A small network was shown many inputs. Here are its activations along a few directions, one row for each input.
Each table varies a few parts of the input and shows all the possible inputs, shuffled.
Descriptions start from the smaller parts, as in this example, which fits no table here: one of 4 places along a line, together with either a single point or one of 9 places along a line or (one of 3 separate values, together with one of 5 places around a ring).
Shared parts are said once, and a part with two or three values counts as separate values.
In the rows, 128 means zero.

Rows:
R1: [163 142  99 156 139  72 120  79  78 135 132  97 105 155 112 164 171 150]
R2: [116 138 148 146 103 113 114  91  93 131  72  95 120 154 149 143 162  73]
R3: [ 97 104 145 106 139  71  86 126 106 169 102 100  79 166 121 141 142  80]
R4: [105 158 114 127 113 128 125 116 111 113  93 117 153 149 174 136 145  81]
R5: [126 101 153 129 157  92 138  73 126 177  69  92 135 143 122 157 142 148]
R6: [ 87  91 189 151  95 184  87 229 162 120 170  86  62  73  76  31 128 181]
R7: [152 122 148 189  79 175 127 175 108 100 223  88 121  65  67  33 142 237]
R8: [130  61 207 159  95 168 155 181 176 120 151  71 134  41  93  50 128 229]
R9: [107 118 109 100 170 114 102 157 139 132 138 163 104 151 150 146  96  78]
R10: [149 111 121  77 150 150 160  93 166 141 101 177 169 135 124 158 104 138]
R11: [140 157 113 104  94 161 124 127 140 106 104 186 165 137 155 155 132  69]
R12: [117 117 102  71 152 136  97 148 157 134 130 199 115 159 124 137 122  78]
R13: [126 127 135 108 165 107 168  96 139 156  87 110 160 128 146 151 110 144]
R14: [138 112 121 110 169 132 170  90 153 143 104 144 147 125 147 153  79 136]
R15: [ 90 124 119  91 159  91 105 146 121 142 119 123 104 155 144 131 119  79]
R16: [112 124 194 195  50 203 117 207 146  88 141  81 126  74 106  27 139 170]
R17: [126 156 110 133 114 144 127 131 128 109 113 154 152 138 181 156 116  75]
R18: [142 166  77 144 144  88 151  88  87 117 149 126 125 134 127 151 134 144]
R19: [161 162  72 146 143 107 148 107 105 116 183 157 134 137 133 173 114 137]
R20: [176 170  83 117 130 123 140 101 122 112 178 193 149 142 111 168 134 133]
Q: The inputs of R2 and R1 match in every part but one. If R16 is changed in the same way as R2 into R1, which row does it become?
A: R7
Q: What is each input in this table made of?
A: one of 4 separate values, together with either a single point or one of 4 places along a line
Q: Which other rows does R18 become when the place on the line of 4 takes its other values? List them by row number.
A: R1, R19, R20

Rows:
R21: [ 94 132 123 104 106 148  94 154 123  91 117 170 116 151 159 113 146  39]
R22: [150 157 143 176 112  98 141 101  72 122 132  58 114 112 107 131 174 167]
R23: [153 137 122 155 140 121 172  61 118 148 115 113 182 116 137 153 137 184]
R24: [142 184  89 176  90 107 130 123  84 100 164 105 129 121 139 133 152 154]
R25: [170 124 152 157 128  96 172  67 106 154 114  81 152 119 129 150 159 181]
R26: [156 127 147 165  94 102 149  79  78 153 121  63 147 116 109 147 163 182]
R27: [121  78 183 153 109 206 124 229 186 109 206 135 100  39  59  36  93 225]
R28: [ 69 143 133 133 104 125  97 174 123 118 107 119  92 147 162 112 147  59]
R29: [183 173  73 152 113 150 155  91 128  96 141 187 162 138 123 163 136 137]
R30: [124  88 150 111 150  80 119 124 120 174 126  90  94 148  92 147 140 161]
R31: [ 82 118 158 154 118 121  76 158 103 127  95  80  92 154 149  94 137  67]
R32: [135 153  78  95 146 128 109 129 131 123 190 195 114 142 110 142 101  97]
R33: [175 163  82 129 137 157 171  84 124 122 128 164 190 124 150 166 115 167]
R34: [ 90 100 168 109 144 121 123 115 160 145  49 119 149 131 157 141 117  90]
R35: [109 135 138  71 135 165 138 132 163 120  70 175 159 147 172 145  96  73]
R36: [150 133  75  91 156 130 125 115 146 133 148 208 119 132 106 143  95 112]
R37: [107 136  93 129 142  94 101 161 109 141 174 135  77 139 122 126 127 126]
R38: [ 86  95 187 117 104 109 103 132 130 164  56  70 112 141 131 123 154  97]
R39: [169 166  77 159 103 126 123 107  94  71 176 152 143 130 135 148 155 131]
R40: [101  94 189 110 130 100 120 122 152 167  44  82 125 130 151 125 139  94]
R41: [ 95 106 140  88 140 142 149 125 167 134  58 136 162 134 172 146  93  74]
R42: [119 103 128  96 190  93 146 104 154 161 121 139 134 139 117 152 110 158]
R43: [ 96  66 210 155  63 252 103 226 209  92 148 108 108  55 115  16 106 174]
R44: [141  88 152 104 179  72 138 114 143 178 115 100 108 140 115 147 128 159]
R45: [119 138 127  97 112 166 120 141 154 107  83 202 138 155 150 136 118  45]
R46: [ 85 118 171 131 120 118  84 155 113 152  70  54  90 126 133 104 159  82]
R47: [161 141 101 140 143 133 204  72 131 127 126 139 184 128 150 168 121 162]
R48: [142 165 120 190 103 100 129 103  67 104 154  80 122 136 122 113 151 160]
R49: [147 126  93  67 181 128 145 108 150 136 141 183 139 130 130 159  77 133]
R50: [112 116 117 145 156  92  88 149  93 152 162 101  76 154 107 108 123 135]
R51: [132 124  85 103 148 109 100 135 115 104 190 177  95 139 116 136 127 100]
R52: [106 154 122 104 101 168  96 154 135 105 120 187 138 157 155 131 118  32]
R53: [128 106 141 132 166  84 100 147 104 157 140  77  66 135  93 136 146 139]
R54: [158 123 173 174  60 205 171 202 155  79 201 101 173  34  72   6 132 249]
R55: [171 191  69 155 101 148 130 106 111  90 176 171 163 139 129 158 133 127]
R56: [130 105  98  79 187 112 165 108 156 152 131 150 145 131 132 155  82 137]
Q: What is each input in this table made of?
A: one of 3 separate values, together with either a single point or one of 11 places around a ring
Q: The inputs of R29 and R36 match in every part but the choice among 3 separate values. If R24 is changed in the same way as R29 into R36, which row does it become?
A: R37
Q: Which other rows does R49 become when the choice among 3 separate values takes its other values? List them by row number.
A: R33, R35
Q: List by row number the other rows that have the choice among 3 separate values in common with R45.
A: R21, R28, R31, R34, R35, R38, R40, R41, R43, R46, R52
Q: Which other rows does R47 become when the choice among 3 separate values takes its other values? List them by row number.
A: R41, R56

Rows:
R57: [137 170  71 116 135 138 127 113 121 106 146 188 141 153 146 157 114  92]
R58: [119 128 110  73 154 139 131 109 159 134  90 192 149 156 152 160 100  68]
R59: [164 164  76 140 138 114 156  83 104 116 153 154 158 140 140 170 125 142]
R60: [ 94 126 121  91 156  86  99 115 116 152  78 130 106 176 158 162 130  45]
R61: [124 132 137 146  95 179 112 178 145  93 165 146 118 101 109  76 123 138]
R62: [100  95 186 146 113 113 114 152 124 154  97  51 102 114 122 103 150 144]
R63: [189 154  76 146 151  92 173  65 100 129 168 140 156 130 119 185 132 186]
R64: [100  92 166 105 118 181 118 183 182 120 116 145 125 101 129  83 100 117]
R65: [121 127 129 115 156  67 130  84 103 162  75  95 123 161 151 177 145  96]
R66: [147 131 140 165  96 155 139 146 125 105 170 111 136  91 102  86 138 187]
R67: [ 76  90 184 124 114 135  81 178 141 143  96  91  84 129 125  83 137  92]
R68: [166 128 139 172 110 137 156 129 116 121 182  92 137  84  83  94 142 230]
Q: What is each input in this table made of?
A: one of 2 separate values, together with one of 6 places along a line
Q: The inputs of R64 and R61 match in every part but the place on the line of 6. If R58 is changed in the same way as R64 into R61, which row does it become?
A: R57

Rows:
R69: [159 163 108 120 148 119 179  65 127 145 106 138 174 149 145 176 118 158]
R70: [163 125 118 103 156 108 153  70 137 166 118 148 132 158 108 185 120 151]
R71: [143 133 133 188  99 139 100 168 106 114 168 106  90 104  80 105 164 172]
R72: [160 142  91 132 142 124 120  94 114 113 152 181 123 157 136 173 118 108]
R73: [111 122 137 127 123 162 112 213 143 112 191 155 107  99  92  60 104 144]
R74: [129 164 116 196  77 152 135 143 104  86 167  91 125  99 120  99 163 173]
R75: [147 173  73 153 131 126 142  84 119  90 147 171 172 148 169 159 118 110]
R76: [114  80 165 109 152 164 133 173 171 134 150 112 121  87 111  72 101 192]
R77: [109 140  87 110 168 119 114 125 118 113 141 156 104 162 155 156  92  79]
R78: [172 129 111 121 153  79 141  77 106 144 127 144 125 151  97 172 157 124]
R79: [103 152 116  98 116 117  85 119  92 139  81 130 107 167 160 146 148  38]
R80: [163  92 169 126 122 177 141 146 163 131 152 127 129  68  84  94 119 211]
R81: [164 151  90 116 135 126 169  95 141 112 118 164 186 129 171 174 108 128]
R82: [ 92  63 192 113 113 186 125 169 192 129  89 112 143 105 125  64 120 133]
R83: [105 121 109  87 184  85 137  97 150 167 109 131 121 155 133 158  97 131]
R84: [125 129 105 100 177  65 129 109 112 143 116 124 107 149 117 152 132 100]
R85: [138 125 157 193 101 130 170 121 101 132 131  44 156  89 123 105 141 191]
R86: [ 93 121 159  76 149 123 117 102 152 168  46 130 136 160 149 168 119  82]
R87: [168 166  99 136 141  88 167  73  98 123 117 134 169 141 131 165 155 132]
R88: [101 132 138 164 122 120  95 189 116 119 178  90  70 116 116  85 146 150]
R89: [109 146  81 100 154  89 105 120  81 138 144 128 101 168 142 149 125  88]
R90: [ 89 112 148  66 130 148 121 135 167 141  66 159 144 149 176 176 112  47]
R91: [110 131 147  95 139  92 111 108 119 149  56 128 119 148 136 151 156  52]
R92: [113 112  94  83 175 107 140 136 154 137 116 161 128 136 157 160  84  97]
R93: [ 96 128 160 166  76 142  78 182 133 111 107  87  80 123 132  74 160  94]
R94: [106 117 163 115  76 193  98 204 160 103 132 146 119 118 112  55 122  90]
R95: [153 140  77 132 138  97 115  92  78 140 151 153 123 163 118 162 153 111]
R96: [144 161 124 153  71 190 145 154 131  73 183 152 156  82 105  79 118 175]
R97: [153 120 149 148 110 189 184 132 152 107 140 118 167  59 118  84 118 209]
R98: [102  90 178 154 142  98 120 157 116 157 138  40 100 108 123  90 130 175]
R99: [143  93 173 177 111 105 128 130 120 155 146  56 115  95  92 106 145 191]
R100: [ 76  77 213 157  95 112 109 149 130 145  70  51 112 119 142  81 145 128]
R101: [146 125 133 145  92 171 114 172 145 104 195 165 119  88  66  78 123 170]
R102: [164 115 103  99 143 119 149 102 142 136 129 178 139 138 138 187 110 127]
R103: [ 93 141 124 110 128 140  95 118 141 118  88 159 119 164 176 148 115  24]
R104: [152 177  69 139 120 106 132  83  75 115 144 139 168 159 152 159 152 121]
Q: What is each input in this table made of?
A: one of 4 places along a line, together with either one of 4 separate values or one of 5 places around a ring
Q: Which other rows does R100 become when the choice among 4 separate values takes its other values? List them by row number.
A: R82, R93, R94
Q: A walk changes only the place on the ring of 5. It starts at R90 and steps to R103. List the rest of the walk in order.
A: R79, R91, R86
Q: Which other rows does R77 become when the place on the ring of 5 takes its other values? List them by row number.
A: R83, R84, R89, R92
Q: Which other rows does R96 become when the choice among 4 separate values takes its other values? List them by row number.
A: R74, R85, R97

Rows:
R105: [140 120 177 200  71 153 137 171 112 103 171  45 120  63  91  49 165 222]
R106: [121  74 185 122 112 192 152 186 198 130 143 112 132  62  88  55 108 215]
R107: [128 118 148 171  81 167 101 203 132  94 207 114  91  82  82  53 138 179]
R108: [ 97 104 138  96 139  97 105 110 120 155  82 122 120 158 154 148 134  65]
R109: [173 149  86 133 136 117 155  94 112 131 141 154 168 134 140 174 126 151]
R110: [ 93  95 202 166  87 172  98 190 141 139 126  63  94  92  94  46 140 171]
R111: [134 160  94 123 134 137 133 118 127 101 145 185 150 130 133 130 111 101]
R112: [ 95 119 135 100 132 123 108 138 151 140  79 141 114 149 160 158 126  65]
R113: [114 134 127  88 156  78 118 105 112 160  80 116 112 160 132 158 145  83]
R114: [121 136 118 125 162  69 134  90 103 147 108 110 131 170 146 161 126 105]
R115: [152 161  86 123 127 138 147  99 122 103 162 171 156 137 131 148 123 134]
R116: [158 133 102 143 169  88 142  72 102 138 122 126 134 145 142 179 131 134]
R117: [123 138 103  98 134 152 119 139 132 118 125 163 129 143 151 139 107  84]
R118: [104 126 123  98 134 144 109 142 152 123  91 163 120 154 153 135 116  64]
R119: [169 153  97 133 145  95 163  64 103 137 137 137 149 139 124 188 125 147]
Q: What is each input in this table made of?
A: either one of 4 separate values or one of 11 places around a ring
Q: Which of the alternatives is R108?
A: one of 11 places around a ring
Q: A walk changes only the place on the ring of 11. It starts at R117 and steps to R118. List the rest of the walk in order.
A: R112, R108, R113, R114, R116, R119, R109, R115, R111
